Each row below holds a small network's activations on one input, seen along a few directions.
Each table varies a few parts of the input and shows all the possible inputs, shuffled.
A made-up example of a description, with smaller parts first: one of 4 places along a line, together with either a single point or (one of 2 separate values, together with one of 5 places around a ring) or one of 11 places along a line.
Shared parts are said once, and a part with two or three values counts as separate values.
In the rows, 128 means zero.

Other details of the inputs vary at random and push rows far along three fixed directions, the same in every table; ignore that.

Rows:
R1: [131 134 189 137 117 152 117  77  83 128  43 126 156  73]
R2: [152 134 124 137 103  94 142  94 109 139  82 111 193  99]
R3: [143  93  50 118 156 139 127 204 195 106 233 160  75 195]
R4: [ 85 107  95 113 158 136 182 204 194 150 136 131  89 222]
R5: [126 151 204  87 134 114 115  70  74 108 135 120 139  91]
R6: [166 111 123 163 205 226 162 159 127 112 105 187 124 142]
R7: [106 129 129 150 112 123 145 147 115 122  73 128 128 156]
R8: [217 106 102 185 198 202 164  94 110 140  97 182 200 107]
R9: [ 78 134 144 105 139  91 138 134 149 138 138 116  98 176]
R10: [ 95 100 100 160 156 136 148 204 179 151 123 159  82 216]
R11: [142 124 116 115 125 128 122 123 145 111 159 107 105  99]
R12: [174 117 112 172 152 139 130 126 138 145 101 160 151 104]
R13: [176 117  85 186 158 197 150 127 111 124  65 132 132  77]
R14: [110 144 198  83 118  84 120 110 108 137 131 105 139 124]
R15: [ 73 124 120 162  95 124 163 149 159 158  32  96  72 155]
R16: [186 112 129 158 134 170  99  84 101 114 103 159 172  68]
R17: [ 81 158  79 105  70  60 160 141 179 148  49  58  81 120]
R18: [132 123 188  99 145 111  83 125  67  88 207 156 160 128]
R19: [103  84  42 170  95 135 116 175 199 133 134 114  77 188]
R20: [112 191  94 164  93 144 132 118 142 179 107 131 144 133]
R21: [ 93 205 102 138  58 111 154 104 147 200  72  86 154 133]
R22: [157 110 148 105 130 109  59 103 111  99 221 153 157  98]
R23: [ 64 123 146 143  71 122 140 110 138 145  33  82 100 122]
R24: [160 144 159  95 116  97 106  61  97 115 151 118 152  63]
R25: [145 122 114 130 116  99 138 128 152 154 108 118 146 128]
R26: [118 162 177 102 127 129 147 102  80 122  55 108 123  69]
R27: [ 92 136 189  94 111  94  91 105 117 125 126 112 131 117]
R28: [137 122 135 171 147 159 171 134 106 145  39 142 182 151]
R29: [137 108 193  80 145 137  78 112  84 104 209 147 161 132]
R30: [164 112 127 142 115 129  88 103  85  92 170 132 155  92]
R31: [ 92 113 139  82 137 134 104 174 108  85 226 127  66 152]
R32: [110 121 161 120 134 141 126 110 107 111 150 124 101 136]
R33: [136 136 123  86 137  89 102 143 128 104 207 126 118 107]
R34: [149 139 156 109 105  73  93  83  91 113 149 122 182  71]
R35: [114 153 168 106 141 129 171 117 101 146  50 105 145  98]
R36: [148 126 107 131 104  99 104 123 119 102 149 129 146 123]
R37: [117 204 132 109  66 117  87  92 105 145 168 110 136 104]
R38: [113 180  88 174  75 166 123 116 128 163 111 109 120 125]
R39: [117  88 123 136 139 154  94 180 104  78 222 158 102 196]
R40: [178 130 143  91 159 127 126 104 120 120 170 128 167  90]
R41: [ 45 160 148  74 102  54 145 154 150 138 104  77  77 142]
R42: [ 86 126 152  70 155 103 119 171 157 112 212 127  84 174]
R43: [160  99 112 196 183 210 152 172 129 135  80 191 116 167]
R44: [200  96  82 196 171 196 132 147 136 125 111 190 140 127]
R45: [129 112 173  85 164 161 100 145 103  79 240 146  95 130]
R46: [ 69 148 166  70 110  62 149 111 136 147 127  79 117 167]
R47: [108 150 112 119 111  86 168 118 181 156  57  86 124  95]
R48: [140 100  67 160 157 129 148 155 179 138 164 164 119 176]
R49: [183  85  84 200 159 192 124 147 137 123 136 171 122 128]
R50: [190 106 134 149 142 162 116  85 105 134 112 158 199  81]
R51: [ 88 115  95 101  83  69 117 135 171 121 199  91  72 160]
R52: [129 133  78 125 124 109 170 149 161 154  77 101 130 129]
Description of these inputs: one of 4 places along a line, together with either a single point or (one of 2 separate values, together with one of 6 places along a line).
- The inputs of R26 and R35 match in every part but the place on the line of 4. If R6 is changed in the same way as R26 into R35, which row does it become? => R4
- Which other rows does R39 become when the place on the line of 4 takes its other values? List them by row number. => R7, R18, R28
- List by row number the other rows that have the place on the line of 4 in common with R27. => R9, R10, R12, R18, R20, R22, R33, R34, R41, R42, R47, R48
- Which other rows does R36 become when the place on the line of 6 takes its other values? List them by row number. => R3, R16, R17, R24, R44
